Small tables with named rows and columns. After each table, cells are looked up by row and column.

mul.csv
,kinap,ligotiv,nevaz,vef,pef,gad
kudug,154,155,147,149,154,205
fetake,144,147,84,130,145,195
rikavi,176,173,216,175,175,200
suv,124,129,49,110,126,208
lize,130,134,44,113,131,200
mam,127,131,38,110,128,201
lasu,121,126,34,105,123,207
vaz,137,141,64,122,138,197

kudug, nevaz => 147
suv, nevaz => 49
mam, kinap => 127
vaz, ligotiv => 141
vaz, kinap => 137
mam, nevaz => 38
kudug, ligotiv => 155
lize, kinap => 130
rikavi, kinap => 176
vaz, gad => 197
mam, vef => 110
vaz, nevaz => 64

vud:
         geb  nev  vule
suz      125   14   106
zis       63   44   129
samed    214  125   103
fupum    163  179    91
gukevu    68   55   127
bif      175  198    92
tudatis  154  169    96

nev of zis: 44
vule of fupum: 91
vule of tudatis: 96
nev of gukevu: 55
geb of suz: 125
vule of samed: 103
geb of bif: 175
vule of zis: 129
vule of bif: 92
geb of samed: 214
nev of bif: 198

pudubi:
,resul,fefevel,kika,kogapi,segu
pupeter,22,29,528,211,91
kopoz,-3,220,-222,491,114
lonev,-162,-487,744,-149,-216
fafi,-351,-505,-24,34,-355
tur,-31,305,-305,577,140
makolu,214,135,911,160,243
mazusir,557,125,-274,252,259
nule,567,126,-426,276,251

fafi, kika => -24
nule, resul => 567
tur, kika => -305
lonev, fefevel => -487
nule, fefevel => 126
kopoz, resul => -3
fafi, segu => -355
lonev, resul => -162
fafi, resul => -351
nule, kika => -426
makolu, kika => 911
fafi, fefevel => -505
kopoz, kogapi => 491
tur, resul => -31
fafi, kogapi => 34
makolu, resul => 214
pupeter, fefevel => 29
mazusir, kogapi => 252
makolu, kogapi => 160
Row with the largest resul: nule

dof.csv
,nuzo,ruk
kan,109,9
rodo,55,223
burab,120,99
kelifo,33,191

burab, nuzo -> 120
burab, ruk -> 99
rodo, ruk -> 223
kan, ruk -> 9
rodo, nuzo -> 55
kelifo, nuzo -> 33
kan, nuzo -> 109
kelifo, ruk -> 191
Row with the largest nuzo: burab

Table big
         nebof  raromar  zadid  lodagur   sal  puli   kop   led
lev        247      929   -201      852   322  -668   -62   -54
bekovir   -556     -329    -14     -310   116   319   -76  -154
rukuzi    -807     -298     63     -309   352   376   -71  -112
vis       -348      737    -53      680   722  -422   -41   -47
mepel     -775     -119     53     -135   461   245   -63  -101
kap       -653     -975     25     -964  -305   810  -114  -175
gepesad   -731       46     42       24   547   124   -56   -90
luz       -352      742    -54      689   731  -428   -39   -50
bomi       167     -544   -175     -579  -735   367  -138  -163
gulamat   -736       36     45       11   542   134   -57   -88
somu      -154      902   -102      835   669  -573   -42   -42

led of rukuzi: -112
sal of bomi: -735
kop of gulamat: -57
zadid of mepel: 53
nebof of lev: 247
lodagur of mepel: -135
zadid of bomi: -175
puli of mepel: 245
raromar of mepel: -119
zadid of vis: -53
sal of kap: -305
led of vis: -47
sal of vis: 722
lodagur of bomi: -579
raromar of kap: -975
sal of luz: 731
zadid of gulamat: 45
zadid of luz: -54
kop of kap: -114
Row with the largest puli: kap

Table duboke
	bur	kun	fusosug	laket	vab	dered	zusasob	vog	nunoro	nitek
supu	-5105	-4917	-8271	645	-8056	-2524	7909	-417	-1148	-5146
zok	-5284	-4739	-9639	665	-9529	-3810	8942	-540	-1143	-6556
kimipu	-5173	-6690	610	1136	406	5811	2289	102	-234	4717
pepuv	5849	5178	7679	-1852	7031	345	-4902	-134	-191	4320
zofumus	-6473	-7384	-3616	1325	-3685	3206	5344	-91	-527	1001
tor	-579	-2576	7962	125	7357	7621	-3499	257	241	9417
lod	-384	-2485	8331	65	7799	7864	-3846	296	194	9697

What is the vog of zofumus in duboke? -91
What is the fusosug of zofumus in duboke? -3616
What is the zusasob of kimipu in duboke? 2289
What is the fusosug of supu in duboke? -8271
What is the kun of kimipu in duboke? -6690
What is the bur of pepuv in duboke? 5849
What is the vog of lod in duboke? 296
What is the vab of lod in duboke? 7799
What is the laket of zok in duboke? 665
What is the bur of tor in duboke? -579
What is the zusasob of zofumus in duboke? 5344
What is the dered of supu in duboke? -2524
What is the dered of zok in duboke? -3810
What is the dered of tor in duboke? 7621

bifad
|  | bito | belo | suloro | gan | palami | runozu | zapapi | ruveb |
|---|---|---|---|---|---|---|---|---|
| febipi | 7.310 | 6.299 | 5.412 | 5.599 | 6.364 | 5.755 | 4.562 | 5.747 |
| kabur | 6.525 | 5.699 | 5.324 | 6.188 | 6.863 | 8.279 | 6.053 | 5.816 |
| venil | 4.276 | 5.786 | 6.846 | 6.786 | 6.009 | 6.874 | 7.967 | 6.425 |
| bedubo | 8.157 | 6.480 | 5.019 | 5.210 | 6.314 | 5.378 | 3.673 | 5.614 |
| fofa | 7.853 | 6.599 | 5.353 | 5.129 | 6.136 | 4.986 | 3.867 | 5.866 |
| rivi | 7.417 | 6.938 | 5.976 | 5.034 | 5.216 | 2.786 | 3.887 | 6.127 |
| ravan | 8.663 | 5.934 | 3.914 | 5.514 | 7.704 | 8.847 | 3.577 | 5.344 |
| bigurut | 5.641 | 5.499 | 6.012 | 6.514 | 6.577 | 7.731 | 6.965 | 6.047 |
| vasizi | 4.245 | 6.126 | 7.396 | 6.535 | 5.178 | 4.535 | 7.766 | 6.569 |
| ruv | 7.734 | 6.418 | 5.326 | 5.313 | 6.180 | 5.311 | 4.215 | 5.787 |
| tal | 5.957 | 6.171 | 6.279 | 6.015 | 6.040 | 5.783 | 6.091 | 6.057 |
| rar | 9.180 | 7.182 | 5.090 | 4.553 | 5.539 | 2.705 | 2.018 | 5.636 |

belo of rivi: 6.938
zapapi of ravan: 3.577
bito of fofa: 7.853
ruveb of vasizi: 6.569
zapapi of kabur: 6.053
ruveb of febipi: 5.747
zapapi of venil: 7.967
palami of venil: 6.009
palami of ravan: 7.704
zapapi of rar: 2.018
gan of vasizi: 6.535
runozu of rar: 2.705
runozu of fofa: 4.986
runozu of bigurut: 7.731
zapapi of vasizi: 7.766
Row with the largest zapapi: venil

sos:
,kab,likiso,fomamuk,bif,tem,vovob
tupovo,1264,5837,3973,3084,3867,3558
nerur,1428,1445,4929,4392,4063,3221
subepot,2032,6329,5074,1510,3919,2867
zuv,2641,41,3031,3973,4110,1798
somugul,803,6350,5503,2954,3940,3524
buna,5703,1659,5186,1143,3443,3449
bafi,4448,1595,7829,4478,4716,3086
rog,5107,2084,35,3424,3856,5870

nerur, vovob -> 3221
tupovo, fomamuk -> 3973
rog, likiso -> 2084
tupovo, tem -> 3867
somugul, bif -> 2954
rog, tem -> 3856
buna, vovob -> 3449
tupovo, vovob -> 3558
zuv, kab -> 2641
buna, tem -> 3443
zuv, vovob -> 1798
nerur, tem -> 4063
bafi, bif -> 4478
zuv, tem -> 4110
buna, bif -> 1143
rog, bif -> 3424
bafi, tem -> 4716
tupovo, kab -> 1264
Row with the largest fomamuk: bafi

tuseza:
|  | der | giluzam | zileru | novuz | fiti | pup |
|---|---|---|---|---|---|---|
| nilap | 15.397 | 26.047 | -52.046 | -12.146 | -53.922 | -71.921 |
| gol | 24.664 | 33.743 | -37.573 | -14.396 | -39.372 | -67.544 |
| mezuzuz | -67.091 | -68.363 | -77.568 | 11.551 | -76.929 | -4.953 |
| duseka | -60.174 | -72.770 | -15.588 | 12.463 | -16.789 | 46.550 |
| gure | -42.323 | -60.161 | 29.105 | 9.303 | 25.974 | 69.058 |
| zar | 17.081 | 27.664 | -49.351 | -12.486 | -51.515 | -71.428 |
| vapapeg | 44.004 | 49.570 | 1.217 | -18.234 | -2.646 | -52.639 |
| sagaban | -58.371 | -71.798 | -9.175 | 12.262 | -10.741 | 50.493 |
| pumomef | -64.271 | -74.675 | -29.860 | 13.041 | -30.721 | 37.295 |
| sokiv | -62.635 | -74.062 | -22.948 | 12.898 | -24.111 | 41.986 |
| vigidut | -66.717 | -74.672 | -45.030 | 12.997 | -45.208 | 25.785 |

What is the der of duseka in tuseza?
-60.174
What is the pup of gol in tuseza?
-67.544
What is the zileru of vigidut in tuseza?
-45.030
What is the fiti of vapapeg in tuseza?
-2.646
What is the zileru of zar in tuseza?
-49.351
What is the giluzam of sagaban in tuseza?
-71.798
What is the der of sokiv in tuseza?
-62.635
What is the pup of sokiv in tuseza?
41.986
What is the fiti of sagaban in tuseza?
-10.741
What is the pup of zar in tuseza?
-71.428
What is the novuz of sagaban in tuseza?
12.262
What is the zileru of duseka in tuseza?
-15.588
What is the giluzam of vapapeg in tuseza?
49.570
What is the zileru of sagaban in tuseza?
-9.175
What is the zileru of sokiv in tuseza?
-22.948
What is the novuz of pumomef in tuseza?
13.041
What is the zileru of gol in tuseza?
-37.573
What is the pup of pumomef in tuseza?
37.295
What is the giluzam of nilap in tuseza?
26.047
What is the der of nilap in tuseza?
15.397
Row with the largest giluzam: vapapeg

